Each row below holds a small network's activations on one record, seen along a few directions.
Records have a field called Sud. Each example row is followed by its value.
Records without Sud are marked none.
The largest differences between rows may come from other fields.
In the rows, zero is written as 500.
Strong random noise was added to every row along 18 fixed directions; ignore it. To show where, here is one row again and again, with new noise each time:
[587 343 398 681 454 431 390 508 607 445 493 255 495 556 316 439 654 601
 583 267 316 643 418 291 486 646 412 414 305 670 716]
[237 392 567 707 720 727 555 310 896 400 389 394 492 502 639 721 777 211
 767 517 544 549 520 118 799 467 440 480 476 417 387]
[655 436 328 341 436 408 362 498 473 502 606 608 360 526 810 352 529 484
 637 548 388 411 520 661 369 768 253 501 409 381 768]
[651 499 539 451 830 403 518 406 448 469 660 683 506 451 611 444 581 727
 617 535 315 393 616 654 380 330 397 390 534 152 485]
[619 418 540 573 778 376 669 360 623 416 699 426 664 822 300 611 387 413
 485 673 548 138 235 306 451 451 358 584 507 523 429]
[561 571 565 472 265 580 420 405 352 230 576 590 464 463 520 733 491 688
 605 822 622 187 671 300 525 766 457 492 423 495 329]
[453 541 491 390 363 519 457 459 355 475 554 411 603 372 506 504 396 478
 382 563 853 408 659 592 260 409 726 870 573 629 296]
[418 407 293 460 606 450 617 435 568 528 399 660 435 540 417 525 572 498
 515 706 576 527 334 363 423 538 555 529 449 346 442]
[493 547 703 347 634 438 469 317 542 599 467 445 330 792 593 468 282 622
 424 653 644 486 419 355 561 616 487 523 528 502 432]
[442 726 592 769 537 349 417 339 750 468 438 526 487 746 417 384 513 377
 535 384 459 493 706 729 400 526 392 505 726 491 584]
[406 509 541 540 318 475 553 549 393 557 470 583 540 636 563 587 528 330
 537 251 550 402 698 623 529 429 431 260 611 438 627]
[413 541 585 570 476 784 433 636 472 372 708 143 583 339 666 677 482 576
 447 678 270 394 597 366 879 566 293 489 624 572 601]
[570  87 541 553 554 651 557 593 386 508 711 479 760 378 630 401 722 314
 682  67 608 317 675 501 550 560 689 528 462 455 421]
[563 509 310 454 448 474 571 480 631 541 297 544 309 660 497 460 403 499
 619 599 523 527 194 358 572 872 516 519 376 574 441]
[355 645 378 376 708 525 610 577 644 479 467 391 411 481 585 453 488 503
 660 462 420 561 415 445 568 220 499 426 477 365 576]
[338 464 594 537 499 689 466 570 387 466 598 492 520 481 657 339 476 505
 450 511 495 337 760 525 712 621 623 394 797 328 557]
[447 254 402 446 796 499 410 417 456 479 722 550 554 564 341 153 523 726
 326 543 391 388 524 424 576 495 744 350 603 335 646]
[325 564 464 583 475 506 408 516 690 403 413 346 428 483 413 471 671 474
 590 613 420 600 526 329 499 445 467 527 385 517 651]
[704 511 388 593 490 513 428 445 461 740 399 354 520 376 673 590 348 575
 296 419 134 719 342 822 625 571 285 537 678 690 560]
[650 463 447 405 611 605 531 616 246 576 685 354 483 338 768 566 400 766
 419 504 329 503 543 595 571 508 317 413 638 351 552]

[431 436 498 382 567 469 373 731 418 470 536 463 363 321 421 229 707 745
 583 525 312 659 591 386 463 377 604 366 261 324 762]  y6
[411 641 143 473 521 596 539 538 546 365 468 535 519 149 570 466 466 485
 564 425 463 606 514 638 456 311 623 595 638 453 459]  y8
[482 444 485 481 425 482 412 642 385 241 918 256 730 263 471 614 521 616
 499 380 479 444 701 433 422 421 308 720 486 610 673]  y8
[504 602 543 522 330 570 489 575 411 479 520 691 592 247 588 613 480 583
 488 546 479 574 679 758 591 734 505 720 624 532 284]  y1
[696 483 753 305 667 433 375 294 465 520 504 410 343 520 731 517 399 661
 610 507 584 515 476 355 417 410 451 553 307 515 400]  y5
[486 442 267 671 453 736 494 595 437 491 494 748 492 302 600 389 653 350
 540 414 405 391 720 751 712 689 632 234 711 330 507]  y2
[458 637 448 537 368 496 498 562 509 593 364 469 357 604 426 362 435 500
 383 525 706 651 532 571 365 678 610 561 576 540 451]  none
[347 322 504 573 719 604 361 452 564 335 743 533 559 349 370 213 651 672
 442 605 651 509 771 366 528 723 802 728 604 377 401]  y5
[411 478 269 509 244 458 518 501 470 545 330 649 461 522 430 585 464 481
 408 540 446 608 389 512 549 693 473 434 542 562 592]  none
[421 738 332 439 701 464 652 596 618 384 648 634 436 396 379 629 686 614
 595 721 725 620 630 538 222 335 415 616 395 225 324]  y4
[345 548 540 562 471 529 601 703 542 361 610 388 684 399 390 584 552 300
 501 664 442 370 450 427 507 284 411 660 511 518 597]  y2
[746 420 470 271 693 410 475 470 349 553 577 466 529 470 504 344 285 723
 491 340 245 382 264 565 566 263 618 348 396 575 563]  none
[440 615 550 497 448 695 425 711 533 411 594 377 352 451 588 535 675 499
 716 416 495 475 759 420 752 561 441 230 327 470 589]  y7
[533 391 834 547 558 354 355 368 609 518 601 586 615 598 414 543 645 401
 364 897 429 456 458 478 376 511 294 755 361 530 553]  y4
[686 181 828 698 566 346 390 504 381 603 537 424 560 673 324 275 597 551
 374 425 339 481 451 365 396 584 467 412 436 502 703]  y3
[144 348 511 538 530 585 442 575 577 341 614 373 521 533 475 343 583 448
 457 450 419 556 571 144 686 440 500 330 626 366 876]  y4
[562 550 523 217 256 574 332 635 371 482 654 407 437 450 685 473 499 435
 541 458 648 412 638 575 477 491 482 477 240 658 618]  y1
[659 618 437 747 351 628 480 693 366 288 603 507 512 294 398 501 605 646
 515 778 430 335 668 549 405 791 441 540 573 414 413]  y1
[701 502 388 227 399 402 631 767 219 565 485 508 439 394 488 421 378 701
 638 233 591 546 377 538 327 437 655 475 252 526 435]  y7
[406 439 765 552 540 396 409 449 431 617 480 549 592 447 601 388 473 412
 398 353 463 594 698 692 443 336 518 637 722 443 586]  y7
[355 387 354  81 492 242 434 345 468 691 736 819 572 619 646 625 405 271
 337 366 748 527 605 831 420 324 353 617 465 547 693]  y5
[445 552 396 319 301 350 494 467 380 499 372 886 473 411 589 442 362 439
 529 511 533 461 516 722 410 532 598 586 576 442 515]  y8
[715 517 584 604 561 436 468 339 464 598 462 596 504 507 396 619 443 665
 353 570 488 592 467 618 464 615 464 551 521 594 271]  y3
[336 688 503 737 367 445 530 341 734 433 254 671 515 611 453 688 479 210
 569 414 402 532 508 564 632 437 362 374 688 556 543]  y6
[553 487 443 414 317 273 656 421 268 675 238 966 482 440 495 694 271 629
 346 593 498 675 316 681 403 671 471 616 660 435 323]  y2
[388 541 538 799 515 413 747 576 569 338 353 712 618 509 358 449 514 291
 691 417 483 374 485 450 413 485 552 550 759 279 438]  y3
[438 571 359 324 306 317 237 124 561 140 474 649 463 540 472 380 277 456
 605 499 598 234 513 358 350 395 647 544 478 672 655]  y6

Here are new rows. What is Sud for each?
[275 703 620 406 449 318 433 606 601 643 453 592 392 635 474 404 439 536
 358 530 343 801 545 702 577 496 324 489 565 482 783]  y2
[422 393 246 733 556 599 578 542 542 458 635 388 580 471 366 542 544 488
 397 311 608 589 591 448 554 679 498 494 726 508 501]  none
[291 396 535 281 319 575 659 911 341 432 665 561 698 343 569 455 603 376
 679 166 512 469 598 484 627 334 610 433 377 422 643]  y1
[573 414 471 536 736 564 372 290 543 516 488 325 474 410 428 557 395 594
 352 676 363 466 343 350 706 375 567 502 505 670 457]  y5
[673 355 280 740 581 641 481 511 448 462 628 414 519 185 521 507 736 599
 462 473 722 697 701 533 190 723 515 744 565 401 276]  y1
[507 397 539 362 452 467 288 287 405 532 473 372 409 622 342 479 396 624
 288 510 659 507 473 267 501 361 691 351 347 732 554]  y7
[537 485 763 549 474 611 412 478 264 526 537 306 514 449 651 583 363 615
 327 635 382 366 611 448 638 433 422 416 709 487 545]  none
[410 373 347 500 601 339 458 284 684 230 718 669 646 576 379 544 620 456
 643 219 451 461 548 350 445 320 378 337 440 441 718]  y4
[547 658 340 539 402 588 420 389 564 304 545 473 528 486 485 563 400 442
 639 252 492 279 620 582 677 463 576 312 538 705 471]  none
